These are the activations of a small network on made-up records, seen along a few directions, one row for each record.
Here are examples, each followed by its value of one field, E.
Records without E are marked missing.
The largest differences between rows may come from other fields.
[ 5.57 -1.12 -4.40  6.01  0.22 -1.57  2.43  2.92  0.29 -2.69 -3.81  2.37
  3.03  1.73  2.64 -5.34] -> e1
[ 0.12 -1.57  1.28  0.19 -1.83  1.19 -0.83  0.52  1.37  0.56  2.37 -0.46
 -0.97 -0.55  0.74 -1.33] -> e5
[ 5.42 -0.75 -3.32  3.11 -0.02 -1.22  2.81  1.64  2.11 -2.07 -2.52  2.41
  3.91  1.72  1.30 -4.55] -> e10
[ 2.83 -0.57 -0.88  0.47  0.29  0.34  0.76  1.01  1.04 -0.84  0.05 -0.59
  1.86  0.02  0.56 -0.93] -> e4
[-4.92  0.93  1.85 -2.18  2.65  0.84 -1.03 -0.05 -0.06  1.49  0.16 -1.11
 -1.69 -1.66 -2.08  3.48] -> e2
[ 0.76 -1.46 -0.46 -0.07 -1.62  0.47 -0.19  1.30  1.76 -0.44  2.52 -0.24
 -0.21 -1.41  1.47 -0.98] -> e5
[ 1.34 -2.05  0.70  0.43 -2.45 -0.57 -0.59  0.53  0.44 -0.29  1.65 -0.33
 -1.19 -0.94  1.03 -1.99] -> e3
[-0.10 -1.70 -1.38  0.98 -1.34 -1.30 -1.02 -0.72 -1.72  0.69  1.05  1.36
 -1.14 -0.65  0.86 -0.40] -> e6
[ 4.79  0.47 -4.44  2.96  1.60 -1.28  2.52  2.59  1.44 -3.09 -3.28  1.25
  2.54  0.09  1.93 -3.00] -> e11
[ 2.70 -0.31 -2.93  3.80  0.06 -0.59  0.93  1.14 -0.05 -0.25 -3.35  3.70
  1.51  2.64  1.38 -1.01] -> e8
[-3.40  0.69  3.16 -4.35 -0.68  1.44 -1.64 -1.09  0.95  1.25  3.69 -3.15
 -0.78 -0.97 -2.12  2.73] -> e4
[-2.96 -1.68  4.49 -3.53 -3.22  1.12 -2.10 -1.52  0.48  1.50  4.88 -1.23
 -1.77 -0.86 -1.80  1.35] -> e3
[-3.43 -0.32  4.10 -4.38 -1.75  1.79 -2.94 -2.48  0.78  2.34  4.59 -2.17
 -1.84 -2.09 -2.28  2.05] -> e10
[ 5.76  5.66 -0.76  3.81  0.67 -1.45  4.94  0.98 -0.92 -3.00 -8.81 -1.54
  3.44  3.29  3.45 -1.66] -> missing
[ 0.02  4.89  1.46  0.80 -2.62  1.06  2.53 -1.01 -0.93  0.67 -4.67 -1.25
  1.76  5.22  3.10  2.06] -> e8
[ 7.13 -0.03 -6.38  5.18  1.85 -1.94  2.61  2.89  1.72 -2.57 -5.26  2.50
  1.96  1.12  1.89 -4.35] -> e7
[-2.63 -1.53  3.02 -1.01  0.21  0.75 -1.71  1.23  0.75  0.41  2.41 -0.47
 -1.65 -2.17 -0.72  1.84] -> e5
[ 4.81 -1.19 -3.39  4.28  0.83 -1.27  0.54  0.35 -3.40  0.04 -3.55  0.70
  2.57  2.04  1.21 -3.31] -> e9
[-3.58 -1.04  2.21 -2.38 -2.79  1.02 -2.90 -1.22 -1.00  2.62  5.13 -0.21
 -0.07 -0.21  0.27  2.33] -> e1
[ 3.20  4.69 -1.03  0.57 -1.93 -1.72  3.74 -1.38 -0.94 -3.21 -5.85 -2.90
  0.77  1.42  3.07 -1.81] -> e6
[ 7.35  5.69 -2.37  3.03 -1.39 -0.91  5.26  0.22  0.11 -3.22 -7.07 -2.22
  4.07  3.26  4.65 -2.88] -> missing
[-2.10  0.27  1.33  1.20  0.83  0.64 -0.61  0.91 -0.02  1.21 -1.83  0.08
 -1.36  1.59 -2.15  2.46] -> e8
[-1.98  0.11  0.03 -1.83  0.87  0.59 -1.27 -0.90 -0.02  1.74  0.59 -1.10
 -0.96 -0.85 -0.71  0.08] -> e2
[-0.18 -1.53  0.38  1.93  1.70 -0.59 -0.06 -0.67 -3.86  0.80 -2.35  1.25
  0.83  1.23 -1.38  1.23] -> e9
[ 0.75 -0.10 -2.80  1.55  1.02  1.42  0.60  0.36  0.03  1.46 -0.29  1.60
  1.27  0.66  1.74 -1.04] -> e2
[ 7.81  4.10 -2.36  3.40 -2.47 -0.21  6.22  1.91  1.81 -4.58 -6.17 -1.79
  4.77  3.19  5.70 -4.66] -> e3
[-6.62  0.56  3.88 -6.40 -0.22  1.24 -3.54 -2.78 -0.08  2.51  5.82 -1.17
 -2.06 -2.29 -2.37  4.98] -> e11
[-6.46  1.73  3.06 -6.47 -0.85  2.73 -2.43 -3.16  0.71  3.21  6.96 -2.31
 -4.04 -1.27 -3.01  5.18] -> e7
[ 2.63  0.47 -3.83  1.26 -0.06 -0.63  2.52  0.36  1.46 -1.03 -1.04  1.01
 -0.97  1.05  0.20 -1.95] -> e7
[ 2.00  0.35  0.07  0.97  0.59 -0.04 -0.72  0.12 -0.47 -0.08 -0.60 -0.84
  0.25 -0.12 -0.73 -0.33] -> missing
[ 0.30 -1.33 -1.32  1.88 -1.90  0.69 -0.15  0.77 -0.25  0.71  2.03  1.62
  1.93  1.23  2.17 -0.63] -> e1
[ 6.32 -1.61 -4.56  5.41  0.12 -1.62  2.43  0.85 -2.55 -1.29 -5.19  0.49
  2.34  2.69  1.20 -4.68] -> e9
[ 0.90 -1.62 -1.43  2.07 -1.81 -0.84  0.11 -0.03 -1.36  0.77  0.21 -0.28
 -1.26  0.30  0.72 -1.71] -> e6
[-3.75 -0.87  4.54 -2.36 -0.01  1.03 -2.10 -1.28 -0.08  2.42  2.48 -0.59
 -1.79 -1.66 -2.71  2.15] -> e10
[-3.87  0.96  2.43 -4.78  0.76  0.31 -2.43 -1.64  0.44  0.28  2.92 -2.75
 -3.39 -3.11 -2.06  2.11] -> e11
[-1.14 -0.54  2.44 -0.25  2.20 -0.72 -0.68  0.63 -0.84 -0.08 -1.16 -0.61
 -0.97 -1.33 -1.15  1.18] -> e4

Which value of E does each new row have?
[-0.96 -1.52  2.11 -1.39 -2.67  0.54 -2.15 -0.38 -0.34  1.42  4.17 -0.22
 -1.32 -1.32  0.84  0.16] -> e3
[ 2.71 -0.83 -1.90  3.69 -0.84  0.04  0.69  0.99  0.14  0.79 -2.78  1.22
  0.58  3.15  0.71 -1.56] -> e8
[ 1.40 -1.60 -0.24  1.49 -1.78  0.55  0.09  1.20  1.41 -0.16  1.16  0.30
 -0.39 -0.13  1.48 -2.54] -> e5
[ 2.74  6.12  0.93 -1.29 -1.61  0.39  2.85 -1.66  0.07 -1.61 -3.33 -4.69
  1.62  1.71  2.19 -0.01] -> missing
[-7.30  0.86  4.16 -6.25 -1.83  1.96 -2.89 -2.50 -0.83  2.18  8.32 -2.94
 -2.45 -2.22 -1.73  4.70] -> e1
[-3.21 -0.56  2.75 -3.33 -0.44  1.37 -2.18  0.15  1.98 -0.15  4.15 -2.55
 -2.31 -3.02 -0.61  1.30] -> e5
[ 0.55  0.42 -1.87  0.22  2.38 -0.33  0.31  0.15  0.31 -0.31 -1.99 -0.09
 -0.94 -1.74  0.66 -0.93] -> e2
[-2.30 -1.13  3.65 -0.66 -0.69  0.90  0.35  0.53 -0.32  0.61  2.58 -0.66
 -1.55 -0.12 -1.59  1.27] -> e3
[-4.47 -1.54  2.91 -0.74  0.25 -0.41 -2.58 -1.19 -2.84  2.19  1.87  0.68
 -2.73 -1.37 -1.79  3.27] -> e6
[-6.48  0.32  3.27 -6.19  0.30  1.68 -2.69 -3.21  0.38  2.56  4.19 -2.24
 -3.26 -2.60 -2.96  4.01] -> e2
[-1.01 -0.53  2.35 -1.95 -2.03  1.05  0.12 -0.30  0.39  0.32  4.10 -1.90
 -1.28 -0.50 -0.96 -0.40] -> e3
[-3.13 -0.42  4.19 -3.46 -2.44  1.49 -2.44 -0.57  0.93  1.33  4.81 -2.85
 -1.57 -1.26 -1.85  1.75] -> e3
[ 0.22 -1.02  0.21 -0.16 -0.86 -0.78 -0.63  0.83  1.03 -0.78  1.14 -0.16
 -2.04 -2.33  1.36 -1.70] -> e5
[ 4.96  0.18 -4.50  2.95  0.79 -0.72  1.76  1.69  1.74 -1.55 -3.08  1.44
  0.82  0.84  0.90 -2.44] -> e7
[ 1.01 -1.33  0.59  0.93 -1.68 -0.39 -0.16  0.80  0.12  0.01  1.35  2.13
  1.26  0.25  1.32 -1.40] -> e3
[-4.74 -0.05  4.24 -3.86 -0.72  2.30 -3.53 -1.96  0.49  3.44  4.89 -0.87
 -0.21 -0.87 -1.88  2.43] -> e10
[ 4.99  5.98 -0.61  0.73 -1.63 -0.27  3.89 -0.72  0.07 -2.56 -5.35 -3.47
  2.97  2.55  3.37 -1.38] -> missing
[ 2.34 -0.13  0.20  3.71  2.77 -1.05  0.13  1.70 -1.39 -0.52 -3.68  0.95
  0.66  0.37 -0.89 -0.29] -> missing
[ 0.50 -0.77  0.13 -1.00 -0.71  0.00  0.28 -0.34  0.39  0.24  1.21 -0.83
 -0.60 -0.65  0.28 -0.45] -> e4
[-0.36  0.51  1.61 -1.05  0.61  0.63 -1.77 -0.79 -0.48  0.88  1.51 -2.02
 -1.10 -0.93 -1.87  1.04] -> missing
[-5.04  0.70  1.91 -4.90  1.57  1.25 -2.64 -2.25 -0.02  2.10  3.05 -2.97
 -3.77 -3.43 -1.99  2.60] -> e2
[-3.62 -1.78  4.29 -3.18 -3.74  1.74 -2.10 -1.48  0.21  2.96  6.42  0.18
 -0.62 -0.27 -0.25  2.55] -> e3
[ 2.77 -0.53 -2.25  2.22  0.04 -0.47  1.10  1.94  0.53 -1.85 -0.52  0.52
  2.25 -0.02  1.45 -1.86] -> e1
[ 0.97 -1.74  0.26 -0.18 -2.80  0.63  0.31  0.58  0.72  0.67  3.36  1.23
  1.59  1.22  1.31 -0.48] -> e3
